These are the activations of a small neural network, seen along a few directions. Each row is one input.
Each table varies a few parts of the input and shows all the possible inputs, shuffled.
Descriptions start from the smaller parts, as in this example, which fits no table here: one of 3 separate values, together with either a single point or one of 11 places around a ring or (one of 5 places around a ring, together with one of 6 places along a line).
Shared parts are said once, and a part with two or three values counts as separate values.
In the rows, zero is written as 128.

Rows:
r1: [122,158,154,104,131,138,169,109,133,89,128,132,145,138]
r2: [131,109,131,137,141,112,90,147,120,129,121,135,118,120]
r3: [123,155,123,118,104,116,126,127,120,132,109,117,134,126]
r4: [130,136,115,132,113,109,110,138,97,129,133,142,146,114]
r5: [127,126,155,123,130,154,125,130,145,116,106,130,115,142]
r6: [133,134,162,106,156,148,147,120,154,89,114,125,116,142]
r7: [126,128,138,121,132,120,104,131,143,132,96,114,106,129]
r8: [121,150,145,117,102,144,145,124,127,116,122,137,144,139]
r9: [148,99,100,137,122,104,125,128,94,152,131,126,159,124]
r10: [148,73,111,144,149,108,104,137,120,148,117,121,133,130]
r11: [98,139,74,169,129,156,163,116,156,176,230,128,92,105]
What do these inputs look like to the network?
> either a single point or (one of 2 separate values, together with one of 5 places along a line)

Rows:
r12: [149,76,141,128,188,125,113,152,138,83,124,139,122,135]
r13: [116,153,147,113,102,183,159,113,180,144,84,102,90,158]
r14: [102,181,157,109,131,157,120,144,176,88,126,128,86,135]
r15: [147,60,142,127,177,112,136,112,154,125,101,111,138,153]
r16: [91,176,186,118,128,169,104,136,158,89,139,156,82,127]
r17: [143,135,125,107,86,152,193,103,102,130,111,111,190,155]
r18: [93,162,158,112,121,142,153,110,183,127,98,101,93,147]
r19: [128,114,118,129,93,72,85,132,111,161,74,103,142,132]
r20: [173,52,134,127,161,153,140,118,151,146,90,108,140,164]
r21: [120,132,148,139,108,99,48,170,84,128,104,164,131,100]
r22: [134,60,73,190,184,133,143,131,140,180,228,123,98,117]
r23: [115,142,59,149,102,130,189,109,111,176,249,147,153,100]
r24: [139,72,170,138,184,136,100,146,120,84,135,169,116,126]
r25: [144,167,130,98,122,118,174,102,89,94,128,132,173,124]
r26: [147,136,117,116,114,81,71,140,93,145,80,112,126,107]
r27: [152,104,108,130,74,113,90,135,108,178,61,101,140,142]
r28: [165,78,141,114,195,120,124,118,133,106,108,118,118,128]
r29: [133,167,131,111,115,122,160,133,100,74,144,155,181,132]
r30: [131,136,119,130,111,87,61,176,101,127,94,133,136,110]
r31: [119,146,132,107,104,109,188,97,106,112,121,121,189,144]
r32: [125,164,161,120,111,132,146,126,83,76,156,185,175,124]
r33: [104,116,33,188,106,104,86,140,100,215,188,129,110,90]
r34: [114,182,157,98,138,151,136,114,166,110,108,107,77,127]
r35: [85,161,83,175,118,171,153,116,186,175,220,116,63,94]
Changing only one part turns r23 into r22. The same change can be made to r29. Which row results?
> r12
What do these inputs look like to the network?
> one of 4 separate values, together with either a single point or one of 5 places along a line
List by row number the other rows that have the choice among 4 separate values in common with r19.
> r21, r26, r27, r30, r33
List by row number the other rows that have the choice among 4 separate values in common with r18.
> r13, r14, r16, r34, r35

Rows:
r36: [119,176,119,119,108,170,162,118,148,130,161,126,108,124]
r37: [155,132,185,81,106,96,83,136,102,90,16,129,162,142]
r38: [143,139,115,125,125,151,168,109,117,132,166,134,140,124]
r39: [118,151,99,138,102,101,143,131,90,123,166,147,174,116]
r40: [131,94,101,149,117,122,138,132,126,159,140,121,147,137]
r41: [125,174,214,78,126,152,137,127,150,53,42,117,122,161]
r42: [88,197,130,120,95,143,164,122,140,118,180,142,125,115]
r43: [112,160,124,129,113,123,170,111,108,118,184,152,157,117]
r44: [148,129,90,133,115,129,144,132,99,139,148,129,156,120]
r45: [141,96,101,139,158,103,120,134,135,145,134,106,122,123]
r46: [122,103,123,143,130,147,162,107,143,150,156,125,133,138]
r47: [131,84,141,148,179,148,114,133,148,121,148,142,95,123]
r48: [157,124,182,78,129,108,113,137,112,66,32,131,173,159]
r49: [130,103,121,134,169,126,146,108,151,133,147,112,105,124]
r50: [109,159,97,142,84,91,114,131,75,143,147,144,162,103]
r51: [144,135,204,75,145,133,140,117,122,57,47,132,155,165]
r52: [139,137,88,136,96,119,114,131,84,160,128,126,144,108]
r53: [109,143,123,129,153,144,139,116,183,131,142,106,73,127]
r54: [100,143,126,139,114,166,154,114,175,148,151,118,103,140]
r55: [139,84,124,152,143,110,57,159,119,156,122,133,99,115]
r56: [123,103,98,153,98,110,109,132,111,181,121,121,134,127]
r57: [135,105,100,141,138,90,90,134,122,168,116,105,111,114]
r58: [143,74,121,150,163,123,87,157,132,130,137,137,110,125]
r59: [110,124,145,145,164,166,108,142,179,120,142,136,64,125]
Changing only one part turns r55 into r47. The same change can be made to r57. Which row results?
> r49
What do these inputs look like to the network?
> one of 4 places along a line, together with either a single point or one of 5 places along a line
List by row number the other rows that have the place on the line of 4 in common with r44.
> r39, r40, r45, r48, r58
Start at r59 and move only the place on the line of 5, one step at a time. The first step leads to r53. Which rows follow, in order?
> r54, r36, r42
Which other rows does r37 become when the place on the line of 4 takes its other values? List them by row number.
> r41, r48, r51
